Each row below holds a small network's activations on one record, seen along a few directions.
Records have a field called H. Each example row is followed by its value.
Records without H are marked none.
The largest differences between rows may come from other fields.
Random noise pushes rows far along 12 fixed directions. That doesn't count. These rows show it; they differ only by the noise:
[ 114 -166  130 -255  -26 -132  -54 -358   10 -579 -347   60 -109  404
  -89  600 -156 -115 -180 -266 -181  169  152 -394  173 -171  -97]
[ 280 -706 -159 -110  324  161  321 -274  232   64   20   65 -268  -67
 -154  399 -232  593 -511  147 -255 -154 -395  -83 -306  253 -554]
[-206 -298 -454   91  -31  293  278  102  206   -7  -49  -23   70  -33
 -174 -190 -101   70 -144  -34   25   60   49  116 -124   64  307]
[ 213  112  314 -446   26   85   26  235  245 -352 -223  -37   14   67
  211  346 -209  249  203   87  306   19  -99  -34  -64  134 -170]
[  78  404   79  -72  452  -80   19  158  112  669  257 -114 -238 -286
  117   12  199  156  -41  158  111 -122  -80  144 -163  -18 -311]
[ 210  -70  110  250   61 -366  -55 -155 -535  -71  -33    3   44  -66
 -117  271  -45 -361  105  -12 -474   47   67 -481  175 -242 -155]
[ 140   34  -18 -607  244  -79  -43  -56   94 -241 -291   -4 -284    5
  -12  571 -300  349 -157   35  100   28   77 -271  185  178 -241]
[ -14  383  -73 -188  238  132 -121   27 -183  523 -312  223 -177 -244
  392 -247   11  272 -447 -232  -58 -182  182 -121 -171  560 -282]
[-131 -186 -143   28  117  -94  229   32  224  -46 -313  205  -64  178
  -69  -45  -38  -37 -309 -415  188  -53 -150  123 -176 -178  335]
[ 109  228  382  145 -171 -177  -22  350 -153  403  365 -544  -78 -397
  -53 -143   -8  -79  397  239 -355  -22 -113  275  383 -161  -22]
[-240  -24  -17  419  144  529 -154 -211  156  261  396 -333  -53  -32
 -257 -290  409  383  -35  242   89  161  276  325 -120  233 -100]
[-202  276 -275 -282  305  184  242   40  373  342    7 -271 -241 -266
 -162   94 -103  183  -78  139  192  150  274  192   68  -12  285]
[-168 -328   70  106  330 -155  139 -503  294  247  117  -64 -316  -81
 -355  159   16  299 -316  -35   46  -24 -130  290  195 -285  254]
[  29  143  119  101  294  183  143 -236  519  152  176 -189 -243  452
 -107  298  427 -134 -298 -204  -11  185   66  151 -449 -362 -300]

[ -80 -186   66  354  194  -49  204  275  473   36  249 -248  -67  229
 -379  -69  262   53   22 -112  350   15 -410  642 -326 -464  131] => h15
[-284  175 -424 -227 -386 -115 -514  592 -246 -109   56  330  197  168
  335 -523  133 -162   24 -262  206 -253  -29  -30  228  216  -65] => h20
[ -10  224 -104  252  254   61  162  834   47  216  194 -453  -31 -300
 -370 -268   81  203  438  305  462   47 -154  435 -217   19  161] => h2
[  94 -529  183  582 -329  -75  197 -121 -126  311  254 -162  -16  -42
  -91 -300   85 -180 -195 -214 -744 -155 -396  221  -13 -158  -99] => h17
[-139  447 -315    6  140  376  370   22  187  313   27   25  235 -202
  180 -147   27 -329  169  142  125  193  389  -79 -383  -14  312] => h19
[-262 -157  168  218   87  219    8 -539  363  479  295 -289 -260 -141
 -230 -182  125  410 -376  -15 -176   13   17  617  168  -23   99] => h15
[ 336  -98 -318  119 -100  397  370 -133   98  307  429 -407 -166  160
  -60  219  228 -381 -195  169 -910  197  161 -350 -403  -15 -655] => h19
[  93  -99   62  704   82  416  -16 -158 -111  -68  101 -249  -14  358
 -321 -169  527  -19 -113  -52 -133  242  186   15 -605  163 -318] => h8
[-172  -89 -496 -855 -121 -150  -62 -138  357 -133  -22  814  220  157
  708  101 -268  -87 -153  -77  298 -309 -106 -372  220  -53   79] => h16
[  61  122  196    4  184  196   91 -412   26   59  105  138  217 -287
  153   35    8   65  324  422  243   66  197 -151  -77   71  172] => h7
[  15  203  308 -350  136  232 -112 -760  326 -316 -171  182  -40  336
  187  461   60   58 -115   24  219  228  437 -252  -17   15  -27] => h18
[ 133  -95  161 -243  165   79  197   93  380  -67 -123   42  -69   16
  131  207 -127  314   -3   29  317  -78 -258  138 -228   95  -86] => h3
[ 203 -499  123  338  411 -499  238 -245 -448 -330 -124  187  207 -397
 -414  429 -376   55  390  379  161    2 -272 -316   65 -288  282] => h8
[ 321  598  463 -203 -256  174  -99  407 -121 -220 -525 -283 -206  334
  235  -21  104 -137  -59 -462 -159  136  217  -91 -260  364 -309] => h7
[  46   68  -18 -304  227  273  206   20  266 -161 -385 -313 -333  -29
 -257  262 -204  424 -125   52  251  227  263   33  -75  316  140] => h18
[-134  284  324  -38 -494  -29  -31  398  202  105  296 -276  253  -70
  256 -164  -88 -369  363  -41 -215   -1 -141  468  268 -382  100] => none
[-193 -330 -162  586  277 -127  255 -136  -10  439  189   30   36 -324
 -338 -320   48   87  -72   82   67  -88 -217  355  -76 -218  428] => h13
[  80  259   -7  481  480 -285 -228  -91 -325  196  224  217   67  257
  -47  201  510 -403  -43  -74    2   19   14 -301 -439 -398 -523] => h10
[  69 -411 -223  126 -159  -30 -158  347 -260 -100  -59   -9 -108  103
 -151 -180  -40  248 -335 -182 -265 -171 -294   41  -54  319 -406] => h6
[ -83  123 -458   -3 -107   16   25  202  -22 -226 -152  -22  -86  454
 -155  -64  202 -407 -138 -329  -28  161  256 -229  -96  -79  147] => h16
[-129 -526 -425  139  124  254  355 -110  216  380  134 -163 -250 -306
 -366 -195 -169  488 -415   91 -188  -95 -197  344  -67  269   80] => h17
[  69 -460    3   50 -152 -219  245  -10   23 -166 -358  301   -1  212
   70   29 -187 -182 -388 -538 -226 -174 -391  -36 -190 -160   46] => h20
[-163 -446 -243 -131  -54  115  -31 -345  713 -144  406   63 -151  650
 -107  251  271   42 -465 -172  -24  -12 -230  284  -69 -377 -285] => h13
[ 259 -207  206   23  -27  389  490 -141  188  -13 -444 -429 -391  -33
 -293   99 -244  335 -412 -206 -397  167   29  165 -291  365    5] => h7
[  40   78   14   39   77  319  -93 -354  143 -255  -55  806  596  411
  671   -3  323 -281   25  -74  401  -79   36 -365 -718    3 -278] => h5
[-321 -188 -362 -463 -370  148   34  -13  314 -270    7 -260 -183   37
 -270   72 -333  127 -100   41  -76  163  226  147  623   23  451] => h12
[ 137  391  329  -24   11  -62  404  477   54  143 -371 -370 -143 -303
 -107 -113 -229  -86  222  -61  126  113    1  278  -74  -47  502] => h1
[ 266 -197  584  183  165  185   -1 -519   67  139  482 -338  -78 -289
  -93  211  113  475  353  689  -57   57  -50   47  117  140 -258] => h16
[ -15  124   12 -447  -56   27  166  148  576  174  412 -382 -112 -130
   -1  257 -160   57  185  297  -12   39 -135  396  266 -312   -7] => h15
[-249  847   35  606  206  425 -295  128 -473  222 -257 -443  -25  -62
 -287 -457  494  -96  117 -145  138  416  865   53 -253  362  169] => h5
[-118 -362  211  209  163  -16  222 -488  -28   36 -511  -14 -242 -218
 -340   80 -343  428 -456 -297 -122    8  -61  254   89  130  364] => h9
[  -4  126 -237 -336   47   -9    4  594 -203 -374 -688  -43  -96  -56
 -127  125 -452  286  -69 -198  240   50   72  -94    8  405   83] => h10
[-237  217  -54 -193   68   84  -84 -634  127 -101   99   30   60   54
  -40  444  -32 -267  -20  154 -110  300  527 -241  297 -351  140] => h11
[  81  206 -324  -90  410  149  275   73   85  361  -38 -207 -263 -178
 -135  214    8   52 -192   59  -90  111  185 -128 -318  124 -232] => h17
[ 268 -187  129   65  354 -340  428  399  136  -16 -152   70   -5 -126
 -133  331 -222   38  107    2  267 -148 -635  163 -409 -331  -40] => h9
[  72  115  -86  101 -210   68    7  236  -90  379  115 -106  -85    4
  178 -288   97 -166 -220 -207 -487 -119  -65   72  -93  148 -315] => h3
[ -54  105  199  141   46  172    3   44  194  128  -22 -561 -373  100
 -375   18  105  253 -261 -204 -152  179   73  468  -62   56 -131] => h14
[-151 -127  -53  110  482 -147 -132 -747  109  223  215  401  -97   67
  -37  173  250  139 -292   40  217  -90   30  -91  -11 -171  -49] => h3
[-251 -250 -106 -186 -225   25 -232  -27   14 -773  -84  171  298  123
 -155   80 -170  125  408  264  558  121  131  -87  432  -39  524] => h11
[-188  -25 -219 -218  -11   97 -400 -118 -253   11 -206  221 -215  -12
   52 -212  -27  452 -431 -140   39 -125  203 -143  244  615 -148] => h12
[ 230 -193  -39  466  649 -187  282  581 -246  -24  -18 -133   98 -433
 -506   79 -106  357  446  429  582  -25 -407  136 -524   10   -1] => h14
[-323  221  -80 -225 -171   10 -541  420  289 -379   -1  -78 -192  685
  -92 -155  374  116 -146 -429  526   28   46  350  121    4  -74] => h18
[ 227  112   57 -128  216 -367  291  181 -130  345    0 -103 -163 -426
  -63  256 -305 -130   38  147 -251  -73 -192  -68   71 -232  -38] => h1
[ -13  660  -68  -17 -101  609  -19  476  165  748  151 -557 -316  -40
  211 -400  345   19 -374 -171 -453  102  331  306 -414  450 -611] => h1
[ 127   -7  -64  864  186 -132  196 -329 -597   33   67   42  310  -30
 -277  -25  281 -734  257   78 -353  248  292 -488 -349 -383  161] => h8
[-111  267  193  632  -42   36 -272   35 -363  304    3  -16  102  121
   56 -402  386 -259 -164 -380 -262   -2  108  141 -260   -4 -229] => h4
[ -34  131 -383 -490  -55  258  313   53  505  127  183 -188 -113  -27
   29  151 -136  -78   -9  226  -43  114  172   35   84  -82  150] => h2
[ -21  290 -526 -120  122  -92 -247  730 -438   12  148   61  150 -285
  -20 -178   32   -4  416  443  358  -62   99 -294   60  232  -92] => h11
[ 444   83   87 -513  323   34  507 -250  557  480  -38 -163 -593   77
  123  603 -103   81 -675  -90 -478  -26 -199  -18 -412  -79 -618] => h6
[ -46  -27   -8  229  318 -412 -160 -309  -44   74  225  135  -71  249
 -168  281  354 -317  -57  -95   54    1  -49 -133    6 -582 -101] => h4
[  14  165  318 -140 -101  460  -26 -225  442 -155   66  178  216  317
  449   -7  209   74   50   -8  276   41   47   94 -395  146 -198] => h19
[-215 -267 -337  101 -212  245   24   23  182   89  314  229  381  -64
  201 -358    5  -14   75  182   61 -117 -107  163  -32   27  121] => h13
[ 257  149  211 -369 -304 -182 -204  230 -159 -267 -134  316  228  183
  564  152 -129 -277   84 -125 -161 -155 -165 -322    1   29 -426] => h6
[-149   20  -58   81  102  291 -212 -505 -132 -551 -160  156  347  183
  -73  377  -45  -76  146  137  138  331  542 -388  -39   10  -17] => h4
[ 198 -494 -237 -466  -82  125  111 -182  211 -101 -167   75 -451  233
    9  250 -165  385 -672 -148 -351 -128 -164 -218    3  390 -417] => h12
[-367  324  176  198   -7   86 -584 -223   53  -25  220  -15   49  343
   44 -252  519   11   28 -186  319  110  349  202  103  -87  -25] => h14
[ -20 -593  293 -218 -165   85 -177 -496  126 -124  133   18  -90 -213
  -12  200 -346  739 -161  253 -155 -193 -314  234  481  293 -218] => h9
[-164  256 -124 -367  300 -137 -132  -21  303  369  325 -197 -315 -133
 -122  282   39  224 -118  132  122  -39  -33  281  261 -213 -192] => h5
[ -73 -391  -23  240 -341  220  574   81  272  -75   11 -315  124 -209
 -301 -261 -279  -97  212  107 -107  127 -118  382   33 -154  729] => h20
[ 109  246  522  429  275  -76   22  177 -117  -91 -334   40  154  116
   40   42  176  -81  175 -219  349   76  -90   83 -507 -150  -12] => h10
[ 144   24  595  456   82  -72  155  630 -159 -230 -154 -172  383 -336
 -101 -116 -206  159  687  196  476    0 -394  402 -290  -59  215] => none
[ -83   69   24  360   46 -347 -308  348 -464  132 -171 -270 -394   76
 -446 -292  186  110 -268 -443 -149  -61  -45  187  227   90  -11] => h2
[  94  105  165 -127 -131  114  148  218  -81  139  -11  -81  240 -481
  260   30 -430   59  238  248 -232  -48  -76   71   44  143 -106] => none

Here are new rows. What is H for each?
[  52  289   71  -92 -330  330  116   94  153 -278   66 -273  177  172
   75   -3   69 -333  437  162   -8  288  338  -98  -20  -18  214] => h19
[ 206  -65  528 -335 -195  305 -209 -385  373 -604  215  -66   39  399
  149  414  121  227  290  375  236  168   90 -115   90   82 -276] => h12
[  10  -81 -136 -208  -66   42  360  579  341 -160 -446 -321 -385  159
 -351   17 -222  191 -294 -330  138   67 -211  385 -142   34  283] => h11
[  40 -204  240  365 -181  -60  239   82  -24 -376 -219 -268  140  184
 -280  238 -217 -342   91 -290 -352  246  -27   63  -99 -440  130] => none
[  73 -385  -49  506  152  234  317   83  176  -52   55 -303  -99  179
 -442  -30  126  166  -88  -39  -30  145 -144  196 -469  -42  -53] => h16
[-109   46  307 -318 -155 -247  350 -164  426  197   40 -165    7 -386
   72  139 -466  -86  223  127  -32   -4 -142  415  552 -471  692] => h13
[  94  -32  254  -97 -240 -199    6   51   70 -213  -30   19   23  225
   98  152  -58 -278   12 -233 -159  -30 -194   26   65 -278  -67] => h20
[   2 -421   10  422   78  -81   42  251 -101 -574 -344 -204 -111  293
 -663  -43   47  237   10 -226  358  134 -164  215 -179   17  301] => h14
[ 102   70  133 -387 -116  339   83 -297  253 -112   56 -114   -6 -103
  165  194 -156  208  171  351   13  112  217  -90  147  275    3] => h17
[-273  -74   90  673 -302   44   17  147  -15  197  147 -231   48  146
 -249 -630  347 -290  -73 -418 -185   21  -85  538  -59 -260  370] => h7
[ 216  117  645  299  149 -106 -111 -166  -10  175  353   11  113  -22
  147   93  276  -67  236  207   27  -60 -225  117 -210 -266 -361] => h1
[-161 -108  -32 -156    6 -164   95 -269  196  -90 -167  -60 -360  124
 -319   64  -54   65 -232 -164  118   86   98   97  352 -142  544] => h12
[ 113  429  -63   92  348   61  172  134  -38  -17 -380 -198 -174  125
 -218  164  116 -156  -44 -145  158  277  359 -147 -365   14   83] => h13
[ 180  316 -303 -409  355 -110   31  577   86  529  183  273  -59 -262
  419  -44   24  201  -15  265  328 -355 -364  -37 -340  212 -488] => h10
[ 134 -409   45  304 -228   16  156  -68   84   45  286  -78   54  190
  -56    8   82 -228 -192  -73 -539  -38 -308  107 -177 -265 -310] => h6
[ 161 -372  201   61 -607 -418  218  363 -176 -180 -161 -304 -102   28
 -197  -46 -372 -361  -34 -434 -722  -98 -445  189  409 -336  200] => h7
[ -98   33 -268   94  349  279  -74 -100  -28  487  445  -26  -37 -401
  -50 -206  164  472   44  504  181  -82   68   64 -111  392 -232] => h19
[ 464  327  114  313  443 -162  443  177 -115  399  -65 -302 -265   25
 -191  397  151 -422 -127  -72 -430  152  -60 -203 -647 -330 -450] => h10
[ -77  164 -636   49   39 -348  126  709 -277  258  260  -75  155 -323
 -150  -56 -103 -493  337  179  -94  -59 -117  -98  105 -363   99] => h9
[ -54 -235 -307  271 -238 -122    3  495  -31 -105  359 -204   89  172
 -292 -182  157 -248  231   92  -59   -8 -252  158   66 -306   59] => h10
[-134 -490  126   64 -227 -213 -441 -366 -169 -404    0  116  -44  261
 -158   36  -14  244 -134 -148  -73  -87  -79  -36  506  -25  -12] => h4
